A small network was trained on made-up records. Each row is its average activation on records with the value named, seen along a few directions.
Values that are neighbours, or in one group, have similar rows; names and order tell nothing.
In the rows, zero is written as 500.
Random noise pushes rows far along 7 fixed directions. That doesn't count. These rows show it; they differ only by the noise:
[365, 490, 475, 353, 694, 746, 644, 276, 602, 427, 621, 475, 426, 653, 622,
 493, 561, 388, 454, 498, 547]
[637, 749, 572, 647, 454, 514, 362, 362, 543, 370, 481, 716, 562, 767, 598,
 499, 569, 303, 184, 891, 372]
[371, 537, 519, 357, 728, 612, 801, 176, 507, 323, 627, 262, 673, 890, 485,
 539, 547, 402, 352, 735, 365]
[486, 329, 438, 691, 522, 343, 369, 573, 304, 784, 475, 607, 442, 297, 432,
 574, 740, 591, 759, 368, 493]
[444, 382, 496, 465, 667, 671, 749, 368, 384, 430, 616, 451, 424, 745, 491,
 420, 621, 301, 341, 565, 417]
[662, 491, 519, 734, 421, 553, 649, 552, 160, 564, 449, 655, 534, 779, 443,
 560, 627, 344, 194, 868, 377]
[410, 438, 437, 404, 622, 451, 387, 492, 597, 330, 621, 499, 264, 356, 581,
 290, 330, 303, 532, 280, 470]
[359, 452, 502, 455, 726, 500, 634, 226, 495, 516, 601, 337, 637, 683, 453,
 568, 728, 519, 592, 560, 398]
[395, 563, 465, 480, 641, 460, 455, 376, 585, 518, 583, 477, 569, 512, 570,
 578, 502, 510, 620, 526, 478]


MEMOZ, 18 values:
pelat: [576, 265, 496, 555, 338, 696, 534, 665, 302, 888, 359, 603, 444, 333, 416,
 625, 674, 777, 683, 249, 772]
tekip: [709, 608, 453, 683, 440, 267, 527, 705, 276, 588, 460, 436, 720, 466, 435,
 600, 350, 561, 402, 657, 403]
bugu: [393, 426, 488, 599, 634, 227, 502, 759, 538, 692, 642, 345, 805, 423, 331,
 546, 347, 595, 921, 317, 385]
mub: [614, 596, 431, 570, 461, 434, 693, 758, 308, 412, 502, 394, 494, 545, 519,
 527,  36, 382, 245, 706, 423]
koniv: [476, 522, 551, 445, 346, 335, 272, 350, 590, 355, 378, 487, 423, 353, 430,
 387, 552, 561, 458, 487, 481]
toba: [668, 513, 549, 618, 482, 457, 461, 588, 511, 581, 551, 478, 573, 643, 445,
 416, 672, 519, 409, 553, 391]
bakul: [562, 414, 607, 628, 433, 326, 465, 502, 416, 568, 470, 502, 642, 658, 253,
 479, 761, 503, 572, 650, 363]
rekep: [542, 643, 553, 510, 460, 710, 580, 389, 524, 347, 443, 628, 516, 733, 586,
 543, 501, 320, 301, 769, 546]
sif: [584, 561, 591, 522, 302, 582, 383, 230, 478, 547, 175, 583, 608, 456, 451,
 699, 878, 704, 575, 512, 653]
pali: [532, 559, 553, 717, 491, 749, 556, 969, 479, 863, 516, 987, 594, 419, 756,
 663, 567, 519, 600, 526, 657]
dufu: [443, 500, 510, 502, 562, 514, 616, 455, 494, 570, 590, 383, 494, 599, 464,
 507, 664, 553, 463, 532, 445]
leb: [480, 423, 520, 419, 476, 439, 425, 398, 590, 414, 534, 432, 481, 572, 358,
 424, 576, 538, 476, 517, 458]
lutav: [455, 663, 504, 507, 503, 233, 135, 294, 719, 527, 418, 502, 584, 325, 545,
 581, 580, 678, 780, 486, 513]
mova: [640, 602, 534, 744, 535, 449, 419, 717, 504, 627, 566, 676, 530, 408, 569,
 481, 478, 409, 596, 423, 400]
fipi: [537, 553, 560, 412, 492, 804, 613, 326, 672, 445, 526, 586, 445, 671, 602,
 425, 701, 426, 325, 414, 567]
vilif: [625, 197, 510, 580, 383, 436, 849, 554,  86, 509, 441, 190, 466, 574, 185,
 362, 709, 542, 313, 469, 374]
pozik: [477, 504, 650, 393, 336, 203, 259, 428, 632,  89, 287, 472, 489, 390, 383,
 272, 483, 499, 389, 560, 319]
buvu: [481, 476, 544, 232, 469, 558, 438, 249, 679, 273, 493, 302, 368, 621, 416,
 348, 566, 526, 289, 453, 492]
Each value of MEMOZ is a pair of two hidden parts, and every pair occurs once (6 first parts, 3 second parts).
- pali and sif share the first part; pali and pozik share the second. Which value has the first part of pozik and the second part of sif? => rekep
- mub and buvu share the first part; mub and mova share the second. Which value has the first part of mova and the second part of buvu? => pelat
- koniv and leb share the first part; koniv and vilif share the second. Which value has the first part of vilif and the second part of leb? => toba

SOBUR, 12 values:
selor: [621, 441, 498, 395, 321, 701, 669, 531, 316, 431, 348, 506, 415, 575, 464,
 552, 417, 458, 243, 572, 664]
bal: [694, 740, 489, 749, 476, 631, 404, 671, 503, 621, 540, 850, 453, 612, 691,
 603, 399, 337, 325, 817, 483]
safav: [594, 943, 668, 563, 527, 264, 231, 526, 930, 134, 610, 528, 764, 728, 605,
 310, 213, 295, 248, 782, 237]
delet: [546, 849, 414, 583, 445, 561, 134, 618, 752, 731, 525, 856, 509, 265, 840,
 725, 253, 585, 642, 508, 708]
votaz: [534, 471, 550, 484, 441, 148, 453, 686, 467, 368, 512, 313, 650, 362, 349,
 364, 328, 556, 549, 399, 328]
zumid: [453, 424, 594, 410, 507, 659, 637, 139, 553, 585, 410, 347, 691, 667, 382,
 596, 964, 760, 598, 458, 537]
mif: [329, 345, 407, 451, 669, 608, 606, 535, 446, 564, 577, 536, 241, 356, 600,
 480, 484, 405, 678, 257, 571]
tenim: [504, 474, 498, 548, 607, 659, 509, 578, 628, 531, 714, 664, 332, 594, 603,
 376, 657, 307, 431, 428, 470]
babap: [403, 545, 464, 263, 402, 606, 560, 303, 572, 383, 406, 332, 480, 526, 546,
 581, 370, 654, 381, 535, 685]
dumim: [490,  89, 381, 462, 288, 660, 859, 736,  23, 780, 349, 399, 328, 280, 260,
 583, 523, 659, 589, 255, 719]
tuki: [322, 631, 636, 509, 813, 563, 296, 187, 885, 477, 642, 719, 629, 678, 656,
 479, 829, 392, 711, 554, 426]
tero: [465, 751, 461, 672, 677, 422, 304, 416, 694, 632, 598, 583, 672, 490, 694,
 691, 533, 569, 692, 718, 484]
SOBUR is arranged as a line.
- A walk along SOBUR starts at votaz and steps to its neighbour safav. Put selor, bal, zumid, dumim in the order it reaches them. => zumid, dumim, selor, bal
- Which values are neighbours of mif? Give them in the order they are listed. => tuki, tero
